[[126 147 127 134 122 116 117 136]
 [137 142 150 139 132 129 118 107]
 [135 122 141 130 134 138 130 111]
 [131 117 132 126 133 137 134 118]
 [131 136 136 133 128 126 122 122]
 [126 144 127 133 123 118 119 135]
 [123 127 117 124 125 124 130 140]
 [138 126 148 134 135 138 127 103]
 [126 154 130 137 121 112 112 136]
 [121 107 108 115 127 132 142 144]
 [124 123 119 124 126 127 132 137]
 [125 131 122 127 125 123 127 136]]
Counting starts at 1.
The entry in the bottom-right corner -> 136
The entry directly below 116: 129
Find the entry just left of the largest entry.
Answer: 126
Find the entry directly above the smallest entry.
Answer: 140
The entry at row 1, column 2: 147
Find the top entry of the column that holds the smallest entry.
Answer: 136
The entry at row 3, column 3: 141
The entry in the bottom-left corner -> 125
Find the entry in row 1 and column 1.
Answer: 126
The entry in row 2 and column 2 is 142
Find the entry just right of 154.
Answer: 130
Find the entry directly below 111.
Answer: 118
The entry at row 2, column 1: 137
Find the entry directly below the smallest entry.
Answer: 136
Find the entry just right of 139.
Answer: 132
Find the entry just left of the smallest entry.
Answer: 127
Find the entry in row 1 and column 3.
Answer: 127

m =
[[131 128 129 128 127 128 128 125 130 129 131 126 130 126 132 135]
 [145 131 137 107 120 125 130 119 130 121 124 127 131 120 136 138]
 [133 128 130 130 123 126 127 124 133 133 135 119 130 125 133 150]
 [147 132 138 105 119 125 130 118 131 119 124 127 131 119 137 138]]
Rows and columns are numbered from 1.
Give the bottom-right entry.
Answer: 138
Give the maximum.
Answer: 150
Give the entry in row 2 and column 1.
Answer: 145
The entry directly above the smallest entry is 130
The entry in the top-right corner is 135
Give the entry just left of the smallest entry.
Answer: 138
The entry in row 1 and column 3 -> 129
Give the entry just right of 123.
Answer: 126
The entry in row 3 and column 1: 133
Give the entry at row 1, column 2.
Answer: 128
Give the entry in the bottom-left corner.
Answer: 147
The entry in row 2 and column 2 -> 131
Give the entry in the top-left corner.
Answer: 131
The entry just left of 136 is 120
Give the bottom entry of the column that holds the smallest entry.
Answer: 105
The entry in row 3 and column 2 is 128
Give the entry directly above the largest entry.
Answer: 138

M = [149 152 127 135 135 148 130 147 146 138 144 126 135 120]
The entry just left of 130 is 148
Give the largest entry.
Answer: 152
The entry just right of 138 is 144
Give the entry just right of 147.
Answer: 146

Questions about the array below. Indices start at 1.
1) Which number is the bottom-left entry?
2) Which number is the entry just left of the largest entry?
3) Which number is the bottom-right entry?
4) Which number is the entry at row 1, column 2?
5) Which number is the smallest entry?
6) Which number is the top-left entry?
7) Which number is the entry at row 1, column 3?
8) Which number is the entry in the top-right corner?
array([[123, 123, 115, 136, 125, 138, 136],
       [116, 102, 114, 116, 127, 129, 127],
       [130, 103, 129, 124, 126, 114, 130],
       [130, 113, 146, 111, 125, 146, 128],
       [136, 135, 133, 133, 129, 129, 128],
       [133, 123, 135, 124, 123, 131, 132],
       [138, 116, 130, 135, 131, 137, 126],
       [115, 137, 145, 140, 126, 117, 133],
       [129, 128, 148, 128, 136, 133, 136],
       [141, 106, 136, 140, 127, 146, 121],
       [127, 131, 123, 132, 132, 123, 133],
       [114, 135, 144, 116, 118, 135, 127],
       [117, 132, 125, 136, 132, 131, 135]])
1) 117
2) 128
3) 135
4) 123
5) 102
6) 123
7) 115
8) 136
